A small network was shown many inputs. Here are its activations along a few directions, one row for each input.
Each table varies a few parts of the input and shows all the possible inputs, shuffled.
A made-up example of a description, with smaller parts first: one of 6 places along a line, together with either a single point or one of 9 places along a line or (one of 3 separate values, together with one of 5 places around a ring).
Shared parts are said once, and a part with two or three values counts as separate values.
(in the rows, 128 means zero)

Other details of the inputs shift rows strongly along two fixed directions, in all tables alike. That doesn't count.
These rows show it; all are for the same input, with only those details redrawn:
[ 54 118 101 145 137 156 118 103 120 110 120]
[124 131 149 134 119 134 129 137 118 137 128]
[141 137 133 122 120 130 128 135 136 135 130]
[135 142  55  99 135 137 120 103 188 111 129]
[137 136 133 124 120 131 128 134 135 134 130]
[148 138 133 120 119 128 129 136 140 136 131]
[150 139 132 119 119 128 129 136 141 136 131]

A family of inputs:
r1: [ 83 109 108 140 140 134 126 108 110 107 124]
r2: [130 115 148 135 127 121 132 140 107 122 128]
r3: [ 41 112 119 157 141 155 119  99 100 113 113]
r4: [128 113 147 139 133 126 130 139 105 122 129]
r5: [151 141 136 120 124 125 130 129 141 136 130]
r6: [130 121  65 106 142 128 124 105 165  98 133]
r7: [155 131 122 119 132 114 134 133 129 127 134]
r8: [121 129 154 138 118 135 128 138 111 139 130]
r9: [128 140  60  98 136 135 119  99 181 111 129]
r10: [156 127 128 117 128 112 136 133 130 126 134]
r11: [136 133 132 123 120 130 130 135 134 138 129]
r12: [137 117 138 130 134 124 131 139 117 121 132]
r13: [150 139 132 119 119 127 129 137 141 136 127]
r14: [121 139  69 110 140 138 121  98 174 110 122]
r15: [135 134 146 126 122 126 128 132 123 139 125]
r16: [151 140 130 115 121 123 127 127 141 137 130]
r17: [149 139 133 115 121 124 129 133 139 137 127]
r18: [137 117 138 129 127 121 131 135 116 120 131]
r19: [123 130 149 130 120 131 127 132 115 138 130]
r20: [135 135 140 127 119 131 129 136 129 136 129]
r21: [144 136 135 123 123 126 128 125 134 137 128]
r22: [130 128 147 133 118 131 129 138 119 142 127]
r23: [123 137  64 104 136 136 117  98 172 112 127]
r24: [141 122 131 125 129 115 134 132 121 125 128]
r25: [143 125 137 129 131 117 134 135 112 130 135]
r26: [120 119  76 114 142 129 125 110 153  98 126]
r27: [119 128 156 141 117 135 127 138 108 138 126]
r28: [137 131 132 124 121 129 129 135 133 138 125]
r29: [130 130 147 131 119 131 131 140 120 141 124]
r30: [140 116 143 132 133 123 131 140 114 124 134]
r31: [148 140 135 116 122 124 130 130 138 138 131]
r32: [126 132 151 136 124 132 129 129 118 137 129]
r33: [145 137  47 108 147 118 119 107 195 113 134]
r34: [ 40 113 120 156 141 156 120  99 101 112 113]
r35: [154 123 132 118 127 116 134 138 130 121 135]
r36: [144 124 127 121 130 115 135 131 126 123 128]
r37: [130 122 144 137 131 119 133 138 101 129 127]
r38: [ 34 111 119 160 136 160 118 107  98 112 113]
r39: [ 29 103 109 173 151 146 117 108 100 110 116]
r40: [124 129 159 137 122 131 130 130 110 141 129]
r41: [126 133 145 128 122 130 128 128 120 137 130]
r42: [144 137 136 125 125 127 129 129 136 135 125]
r43: [133 136 139 123 123 127 129 130 128 136 125]
r44: [128 132 146 128 120 128 127 134 119 138 125]
r45: [138 127 130 140 132 114 125 137 132 137 132]
r46: [135 125 134 131 133 119 134 135 112 126 128]
r47: [130 133 152 131 123 129 130 130 120 139 128]
r48: [133 114 152 138 132 123 131 144 104 124 127]
r49: [123 122 149 151 131 116 127 144 113 140 128]
r50: [148 138 138 124 123 126 128 128 136 136 128]
r51: [128 128 145 131 119 132 130 137 120 141 130]
r52: [136 120 140 129 128 117 135 132 112 127 133]
r53: [126 120 144 139 131 121 132 134  99 128 129]
r54: [152 131 123 131 132 111 127 137 145 138 137]
r55: [158 124 117 116 136 119 131 136 141 118 130]
Question: What is each input in this table made of?
Answer: one of 5 places around a ring, together with either a single point or one of 4 places along a line or one of 6 places along a line
Question: The inputs of r45 and r54 match in every part but the place on the ring of 5. If r1 is changed in the same way as r45 into r54, which row does it become?
Answer: r52
Question: The inputs of r27 and r38 match in every part but the place on the ring of 5. If r22 is changed in the same way as r27 into r38, which row does it become?
Answer: r28
Question: Which other rows does r37 become when the place on the line of 4 takes its other values? List them by row number.
Answer: r2, r24, r48
Question: Which other rows does r48 become when the place on the ring of 5 takes its other values? List them by row number.
Answer: r4, r12, r30, r55
Question: Which other rows agree with r5 in the place on the ring of 5? List them by row number.
Answer: r7, r9, r10, r11, r12, r20, r31, r33, r35, r47

A family of inputs:
r56: [ 19  90 131 187 143 146 119 135  67 115 139]
r57: [186 167 135  88  98 132 135 129 154 163 137]
r58: [207 116 140  90 141  96 144 126 118 106 133]
r59: [215 158 127 114 134  87 124 127 181 153 146]
r60: [123 147 204 139 109 151 128 128  94 151 122]
r61: [137 118 167 144 110 125 134 187  95 144 119]
r62: [130 143 185 150 129 117 132 141 110 152 103]
r63: [ 93 123  84 109 127 168 113  94 171  91 127]
r64: [118 102 213 173 121 136 134 185  70 137 110]
r65: [187 153 124 120 120  85 133 129 152 166 148]
r66: [ 71  94  93 130 144 129 135  97  76  83 123]
r67: [136 115  62 129 157 127 119 115 183  99 146]
r68: [ 85 121  67 101 118 165 121 100 164 106 135]
r69: [ 85 145  60 118 140 129 120  99 157 125 105]
Question: What is each input in this table made of?
Answer: one of 2 separate values, together with either a single point or one of 6 places around a ring
Question: The inputs of r68 and r63 match in every part but the choice among 2 separate values. If r65 is changed in the same way as r68 into r63, which row does it become?
Answer: r59
Question: Which other rows does r61 become when the choice among 2 separate values takes its other values? List them by row number.
Answer: r64
Question: Which other rows does r56 become when the choice among 2 separate values takes its other values? List them by row number.
Answer: r67

A family of inputs:
r70: [136 130 138 124 123 127 128 129 128 130 130]
r71: [136 134 136 130 126 125 130 131 129 134 130]
r72: [136 133 136 127 124 127 128 133 129 131 131]
r73: [134 131 134 129 125 124 127 135 130 137 129]
r74: [136 132 136 125 125 129 131 135 129 131 129]
r75: [136 130 136 124 122 126 130 131 127 132 125]
r76: [135 130 135 131 125 125 128 132 131 137 131]
r77: [137 131 136 124 125 131 130 132 127 132 129]
r78: [148 111 130 133 143 110 133 138 118 114 130]
r79: [105 126  80 116 138 141 122 102 154 107 124]
r80: [137 133 135 128 126 126 129 128 127 135 130]
r81: [105 130  76 120 138 139 121 105 156 109 122]
r82: [135 132 136 125 125 123 129 130 128 134 127]
r83: [135 130 135 128 123 128 126 134 130 134 132]
r84: [137 132 136 126 124 129 127 130 127 132 131]
r85: [107 129  75 118 138 141 121 102 153 110 122]
r86: [136 133 135 126 126 125 128 131 126 136 127]
r87: [135 129 135 126 123 130 129 136 131 133 130]
r88: [145 111 125 127 136 107 137 138 111 116 137]
r89: [ 32 107 159 175 135 151 124 121  67 123 115]
r90: [135 130 133 128 122 127 128 136 130 135 127]
r91: [136 131 137 127 125 124 130 127 128 134 129]
Question: What is each input in this table made of?
Answer: either one of 2 separate values or (one of 4 places along a line, together with one of 5 places around a ring)
Question: Which of the alternatives is r88?
Answer: one of 2 separate values
